A small network was shown many inputs. Here are its activations along a few directions, one row for each input.
Each table varies a few parts of the input and shows all the possible inputs, shuffled.
Descriptions start from the smaller parts, as in this example, which fits no table here: values(2) and (point or line(11) or (line(6) and ring(8))).
Shared parts are said once, and a part with two or three values counts as separate values.

Other details of the inputs shift rows strongly along two fixed directions, in all tables alike. That doesn't count.

A family of inputs:
row 1: [ 28   2  -9  -5  -2 -10 -29 -15  -5  49  38  39 -56]
row 2: [  4 -29 -20  -2  22 -29 -13  -5 -20  21   0  45 -58]
row 3: [-14  38   3  -8  -9  29   8  -6   4  -2  29 -12  15]
row 4: [-41 -26 -15   0  33  -4  51  15 -13 -58 -52   7  20]
row 5: [ -8  40  32 -10  -2  14  -7 -10   8  -1  17 -23  12]
row 6: [  3 -34   3   7  21 -30  -2  -9  16  -7 -21  14  -4]
row 7: [ 40   6 -15  -2 -40  -3 -21  -7   9  52  36  27 -28]
row 8: [ 45  -9 -32  13  -1  20 -38   1 -15  54  35  19 -38]
row 9: [ 39 -19  -7  11 -24 -38 -38  -5  -5  42  11  30 -42]
row 10: [-26 -50 -29  12  57  17  38  22  -7 -53 -44 -18  28]
row 11: [ -6  60  26   0 -22  29 -12 -15   9   4  36 -31  29]
row 12: [  1  21  -8  -8 -31  17  13   7  -1  -2   8  -3  16]
row 13: [-33  49  16 -22  -1  41  28   1   9 -26  11 -28  34]
row 14: [ -2  29  -8  -3 -39  25  13   6   0  -4  18 -14  28]
row 15: [ -9  60   0  -3 -44  44   5   2 -12   6  34 -18  27]
row 16: [-24 -47   3   7  61  -1  21  23   0 -51 -57 -33  22]
row 17: [ 13  37  16   5 -31   7 -24  -7 -13  23  22  -4  -3]
row 18: [ -4 -32  -1  11  37 -37  -9 -12 -17  -6 -23  26 -28]
row 19: [ 30  27  -7  -4 -15  47 -27   8  -9  42  43 -18 -10]
row 20: [ 22 -47 -13  21  38 -52 -26 -22  -5  19  -7  52 -53]
row 21: [ -5  29  33 -17 -19   9  -8   0  24   5  11 -30  18]
row 22: [-43 -29  -5  -8  31   1  52  11  19 -59 -40 -13  40]
row 23: [ 28 -11 -22   7 -13 -16 -23  -5 -24  42  19  47 -53]
row 24: [-15  64  16 -22 -23  43   1  -3 -10   8  33 -22  12]
row 25: [ -3  63  22   2 -39  31  -9  -4  -8   5  21 -26  30]
row 26: [ 24 -12  -9  -9 -21 -10  -3   1  10  29  12  19 -23]
row 27: [  1  51   9 -20 -50  36   8   9   2   7  27 -24  24]
row 28: [-31 -40  18  -6  42 -24  33   4  22 -53 -54 -14  26]
row 29: [  6  24  15   5 -35  10  -1  -5  19   0  12 -27  37]
row 30: [-31   7  -6  -8  22  11  25   0 -13 -28 -14   2   9]
row 31: [ 19  10  -4 -11  -7  -6 -26  -8  -2  45  37  28 -51]
row 32: [ -2 -16  -1  15  33  18   1   9  -3 -23 -22 -29  25]
row 33: [ 18  19   3 -19 -41   8  -6   7  15  33  26  -2 -11]
row 34: [-14  53  21   1 -44  33  11   3   8 -23  10 -49  65]
row 35: [-42 -27   7 -22  35   0  53  14  20 -56 -46 -15  30]
row 36: [  7  20  -6  -7 -25   6 -10   6 -16  26  20  15 -26]
row 37: [  3  26  28 -13 -33   5  -2   5  22   5   6 -31  22]
row 38: [ 29 -53 -33   9  32 -10 -22  13 -14  30  -1  26 -52]
row 39: [ 34 -20 -20   0  -9 -18 -25 -12   8  48  26  45 -46]
row 40: [ 42 -71 -24  30  45 -33 -39  -2 -15  28 -14  30 -51]
row 41: [-35 -36  -9 -14  21 -14  51  25   2 -56 -54  -4  18]
row 42: [ 27 -50 -34  14  -3 -34  -3  -4   5  22   0  43 -32]
row 43: [ 28  36   7   6 -50   7 -26  -8   0  29  29  -5   7]
row 44: [-29 -30  19  -6  23 -17  43  11  21 -58 -56 -27  42]
row 45: [ 49 -12  -6  15 -29 -29 -38 -16  10  51  22  29 -31]
row 46: [ -7 -35   2   6  13 -30  17   6   0 -32 -41   2  10]
row 47: [-14  65  34 -14 -23  27 -15  -6  -4   8  26 -34  16]
row 48: [-31  48  41 -19   1  22  11   1  14 -25   3 -44  33]
row 49: [  2 -53 -10  17  29 -53  -7   1 -17  -6 -37  37 -38]
row 50: [-34  67  11 -14 -20  53  20  -1  -7 -19  24 -36  44]
row 51: [-43 -22   6   6  52 -17  31  -3  -9 -59 -52  -5  23]
row 52: [  2 -36  -2  14  18 -29  -2 -10  15  -9 -17  11   2]
row 53: [-11 -20  -6  20  28 -24  -4 -15 -15 -15 -16  16  -6]
row 54: [ -1 -47 -16  29  47  -1   1   7  -6 -28 -32 -14  16]
row 55: [  5 -56 -24  35  27 -49  -6  -8 -21 -10 -31  42 -24]
row 56: [ 10  20   8 -23 -25  11 -12   2  17  33  30   1 -16]
Each input here is: values(2) and line(4) and (point or ring(6)).
The inputs of row 19 and row 40 match in every part but the values(2) part. If row 41 is changed in the same way as row 19 into row 40, which row does it become?
> row 9
The inputs of row 23 and row 17 match in every part but the values(2) part. If row 1 is changed in the same way as row 23 into row 17, which row does it become?
> row 5
Change only the values(2) part in row 49. List by row number the other rows that result.
> row 36
Start at row 52 and move only the ring(6) part, one step at a time. The first step leads to row 29. Which rows follow, in order?
> row 34, row 55, row 53, row 11
Start at row 41 and move only the line(4) part, one step at a time. The first step leads to row 27. Which rows follow, in order?
> row 12, row 14
List by row number the other rows that have the values(2) part and the line(4) part in common with row 25.
> row 6, row 20, row 32, row 43, row 45, row 51

A family of inputs:
row 57: [-38  -6  43 -11  -5 -33  46  -4  50 -66 -50 -31  68]
row 58: [-19 -22  -3  12  36  -9  10   4 -16 -34 -36  -3   9]
row 59: [-35 -17   5  -8  42  -3  27  11  -4 -38 -35 -10   5]
row 60: [-27 -12   0   4  28  -9  16   3 -17 -32 -27   2   3]
row 61: [ 34 -61 -48  17  18 -40 -19 -11 -10  36   8  68 -64]
row 62: [ 24 -54 -36   3  17 -31 -10   5 -10  27  -3  50 -57]
row 63: [-20 -34 -10  12  45   2  25   7   3 -43 -33 -13  24]
row 64: [-15 -15 -11   2  17  16  26   8   7 -28 -18 -12  26]
row 65: [  6  63   8 -10 -44  32 -14  -5 -13  28  44  -4  -2]
row 66: [  7  59  13 -24 -36  37 -13  -1  -3  35  47 -11  -9]
row 67: [  5  40   6  -1 -14  22 -22 -15  -3  27  41  -1  -7]
row 68: [ 13  54  -3  -7 -52  36 -13   2 -11  30  44 -10   4]
row 69: [-18  11  42  -6 -34 -32  21  -2  31 -36 -32 -25  48]
row 70: [  6  61   6 -13 -34  37 -12 -12   0  31  53  -4   0]
row 71: [-22  11  14 -10  16  33  22  19   5 -34 -16 -48  39]
row 72: [ 32 -80 -39  14  33 -39 -14   6 -10  25 -19  50 -59]
row 73: [ 13 -53 -32  20  20 -25   1   8 -16   0 -25  31 -24]
row 74: [-32  14  14  -2  28  27  21  -1   3 -41 -15 -36  43]
row 75: [ 22  49   7   6 -38  37 -29   0 -11  30  41 -25  11]
row 76: [ 32   2  32  -8 -49 -47 -26 -14  36  35  10   9 -13]
row 77: [ 33 -12  -7   8   8 -11 -44  -7 -11  45  21  23 -48]
What do these inputs look like to the network?
> values(3) and (point or ring(6))
The inputs of row 67 and row 60 match in every part but the values(3) part. If row 70 is changed in the same way as row 67 into row 60, which row does it become?
> row 65
Start at row 66 and move only the ring(6) part, one step at a time. The first step leads to row 62. Which rows follow, in order?
> row 72, row 71, row 77, row 59
Change only the values(3) part in row 64. List by row number the other rows that result.
> row 72, row 73

A family of inputs:
row 78: [-20 -46 -42  18  56   5  24  12 -34 -34 -35  19  -7]
row 79: [ 11 -45  -4  15  34 -45 -14 -17   3   3 -17  33 -29]
row 80: [  4   6  12  -8  -8  10   6   0  23  -3   4 -19  21]
row 81: [ -3  19   2   2 -28   1   3  -5   3  -1  10  -2  17]
row 82: [-64  38   5 -28  30  86  65  35  -2 -71 -20 -73  74]
row 83: [  0  18   9   8 -17   8   3  -6   8 -10   1 -17  31]
row 84: [  3 -23  12  13  24 -25 -16  -3   0  -4 -21  -1  -9]
row 85: [ 54  -6  -1   8 -24  -9 -52  -5   6  63  34   8 -35]
row 86: [ -6   1   8  -2   2 -21  -2 -10   7   2   3  14 -11]
row 87: [-27 -42 -27   7  74   2  20   8 -30 -33 -32  17 -20]
row 88: [ 11  12  11  15 -17   7 -16   3  -1   2   1 -24  22]
row 89: [ 22  43   9 -15 -53  18 -21  -6  20  44  49  -4  -5]
row 90: [  5  66  27 -20 -52  16 -16  -8   2  33  43  -5  -6]
row 91: [  1  -1  -6  -2 -22 -18   9  -1  -7  -1  -6  19  -6]
row 92: [ 10 -39 -14 -12   1 -35   8   2   4  11 -14  36 -35]
What do these inputs look like to the network?
> values(3) and (point or line(4))
The inputs of row 87 and row 78 match in every part but the values(3) part. If row 86 is changed in the same way as row 87 into row 78, which row does it become?
> row 81
Change only the line(4) part in row 85. List by row number the other rows that result.
> row 80, row 89, row 92
Change only the values(3) part in row 83. List by row number the other rows that result.
> row 79, row 80
